Each row below holds a small network's activations on one input, seen along a few directions.
In each table, some parts of the input vary, and every possible input appears once, in random order.
Descriptions start from the smaller parts, as in this example, which fits no table here: one of 2 separate values, together with either a single point or one of 9 places around a ring or (one of 4 places along a line, together with one of 8 places around a ring).
Shared parts are said once, and a part with two or three values counts as separate values.
In the rows, 128 means zero.

Other details of the inputs vary at random and push rows far along two fixed directions, the same in every table; ignore that.

Rows:
row 1: [122 122 103 136 131 104 133 154 120 116 119 105]
row 2: [127 155 176 102 134 159 112 121 145 120 124 171]
row 3: [121 120 119 133 140 130 135 122 132 131 129 122]
row 4: [127 100 142 132 120 149 134  70 124 132 161 143]
row 5: [120 171 168 114 139 164 116 109 134 140 123 160]
row 6: [138 108 107 139 145 105 129 146 118 122 134 109]
row 7: [131 108 102 136 124  97 138 159 117 116 125 105]
row 8: [114 109 113 131 124 125 144 119 128 124 134 117]
row 9: [130 175 141 113 134 116 107 168 129 137  89 138]
row 10: [138  92  97 149 128 104 127 125 110 131 136 105]
row 11: [129 143 125 130 141 136 116 125 127 149 115 134]
row 12: [137 218 172 103 134 173 101 159 169 134 101 144]
row 13: [135 162 168 115 148 152 104 109 132 136 129 165]
row 14: [125 173 101 125 133  99 115 196 126 155  65 108]
row 15: [114 186 129 118 148 124 120 179 137 132  89 128]
row 16: [126  91  90 149 120 109 140 115 114 140 131  98]
row 17: [129  61 112 140 105 117 156  99 117 109 169 120]
row 18: [131  94  93 151 123  96 136 126 108 134 139  99]
row 19: [144 174 183  91 106 174 109 130 174 127 120 160]
row 20: [120 152 138 123 128 132 118 127 126 124 116 138]
row 21: [156  73  76 152 105 105 138 137 132 124 151  72]
row 22: [130  70 116 137 110 123 147 102 119 106 158 122]
row 23: [114 189 127 120 139 129 114 160 131 146  81 130]
row 24: [122 184 163 115 145 152 105 130 132 134 108 156]
row 25: [125 113  97 131 123 103 137 161 130 134 110 105]
row 26: [129 170 104 127 132  88 114 202 121 147  75 109]
row 27: [126  98 137 128 105 149 141  76 125 129 147 145]
row 28: [119 128 116 133 119 122 134 125 119 131 124 119]
row 29: [126  89 156 115 111 152 141  81 138 118 163 155]
row 30: [136 118  98 142 147 102 124 161 118 126 118 105]
row 31: [129 143 161 121 138 145 114  97 130 130 138 155]
row 32: [127 154 176 100 133 152 114 124 144 120 129 169]
row 33: [118 178 163 106 146 144 114 141 138 119 115 156]
row 34: [130 124 120 132 116 117 131 130 117 130 125 129]
row 35: [134 121 161 122 132 158 119  75 127 134 157 164]
row 36: [128 137  94 139 121  99 132 168 114 140  98 104]
row 37: [127 162 167 111 128 156 113 111 134 126 118 168]
row 38: [129 121  95 143 142  94 133 164 119 129 120  98]
row 39: [138 128  74 142 101  95 137 185 139 123 109  61]
row 40: [132  95  95 151 123 100 131 124 111 128 134 100]
row 41: [132  71 119 141 126 119 145  95 119 109 169 116]
row 42: [121 145 149 120 126 135 121 111 125 122 131 145]
row 43: [130 105  92 143 142 109 136 145 122 134 123 102]
row 44: [121 135 144 117 129 149 133 118 140 127 126 150]
row 45: [128 104 125 124 118 116 136 132 128 122 138 127]
row 46: [119 151 129 126 126 122 123 134 121 131 119 131]
row 47: [130  72 115 142 125 123 142  96 121 110 163 116]
row 48: [134 109 118 135 142 120 131 127 122 125 142 124]
row 49: [134  62 111 143 125 127 149  91 119 121 169 116]
row 50: [124  61 108 145 118 124 160  95 117 116 170 106]
row 51: [126 124 133 129 139 126 132 131 123 117 138 125]
row 52: [117 176  97 134 156 104 124 203 130 144  76  99]
row 53: [126 103 148 131 118 147 135  75 120 127 164 144]
row 54: [129 138 167 110 121 151 116 101 134 127 127 164]
row 55: [146 209  99 124 123 104 110 245 154 141  55  88]
row 56: [141 180 178 105 127 179 105 115 171 128 130 154]
row 57: [121 163 173 112 147 164 116 117 140 119 129 163]
row 58: [119 128 158 121 124 168 130  73 130 135 144 156]
row 59: [130  91 144 123 102 143 139  78 125 129 153 146]
row 60: [130  96  98 149 122  99 138 130 106 126 138  96]
row 61: [129 142 161 116 122 147 121 104 128 124 133 161]
row 62: [125  74 141 133 120 144 150  73 123 111 182 136]
row 63: [127 119  92 144 141  99 137 162 122 132 117  95]
row 64: [118 121 144 121 125 137 136 105 131 115 149 143]
row 65: [134 125  87 146 137  98 125 159 111 148 109  98]
row 66: [125 135 148 118 127 146 134 123 138 124 131 151]
Each input here is: one of 6 places along a line, together with either a single point or (one of 2 separate values, together with one of 5 places along a line).
The inputs of row 59 and row 36 match in every part but the place on the line of 6. If row 54 is changed in the same way as row 59 into row 36, which row does it become?
Answer: row 37
The inputs of row 57 and row 1 match in every part but the place on the line of 6. If row 51 is changed in the same way as row 57 into row 1, which row does it become?
Answer: row 33
Change only the choice among 2 separate values in row 58. List by row number the other rows that result.
Answer: row 52
Start at row 11 and move only the place on the line of 6, one step at a time. The first step leads to row 16. Which rows follow, in order?
Answer: row 58, row 23, row 27, row 14
List by row number the other rows that have the place on the line of 6 in common with row 18.
Answer: row 3, row 4, row 16, row 31, row 38, row 40, row 41, row 47, row 56, row 63
List by row number the other rows that have the place on the line of 6 in common with row 10.
Answer: row 6, row 11, row 13, row 21, row 30, row 35, row 43, row 48, row 49, row 65

Rows:
row 67: [141  20  78 145  91  81 159 103 103 114 176  88]
row 68: [144 147 171 115 135 147 114 109 139 128 151 155]
row 69: [133 110 129 121 117 150 139 118 151 106 158 115]
row 70: [128 125 177 126 148 174 126  59 124 124 166 175]
row 71: [136 181 107 132 161 102 102 199 116 138  73 115]
row 72: [126 114 144 111 108 152 146 117 152 107 142 134]
row 73: [113  61  90 159 133 115 145  82  96 120 167 101]
row 74: [141  55  88 148 111  96 148 126 128 108 158  78]
row 75: [139 166 172 115 111 196 113  85 161 160 126 162]
row 76: [119 187 183  94 146 161 101 129 135 136  96 192]
row 77: [ 97 182 117 125 168 105 114 175 115 151  71 130]
row 78: [132  91 161 113 105 153 145  75 150 109 170 158]
row 79: [115 213 133 125 166 111 112 196 121 154  71 147]
row 80: [127 138  42 163  92  50 128 219 102 136  69  42]
What do these inputs look like to the network?
Answer: one of 2 separate values, together with either a single point or one of 6 places along a line
The inputs of row 72 and row 69 match in every part but the choice among 2 separate values. If row 77 is changed in the same way as row 72 into row 69, which row does it become?
Answer: row 73
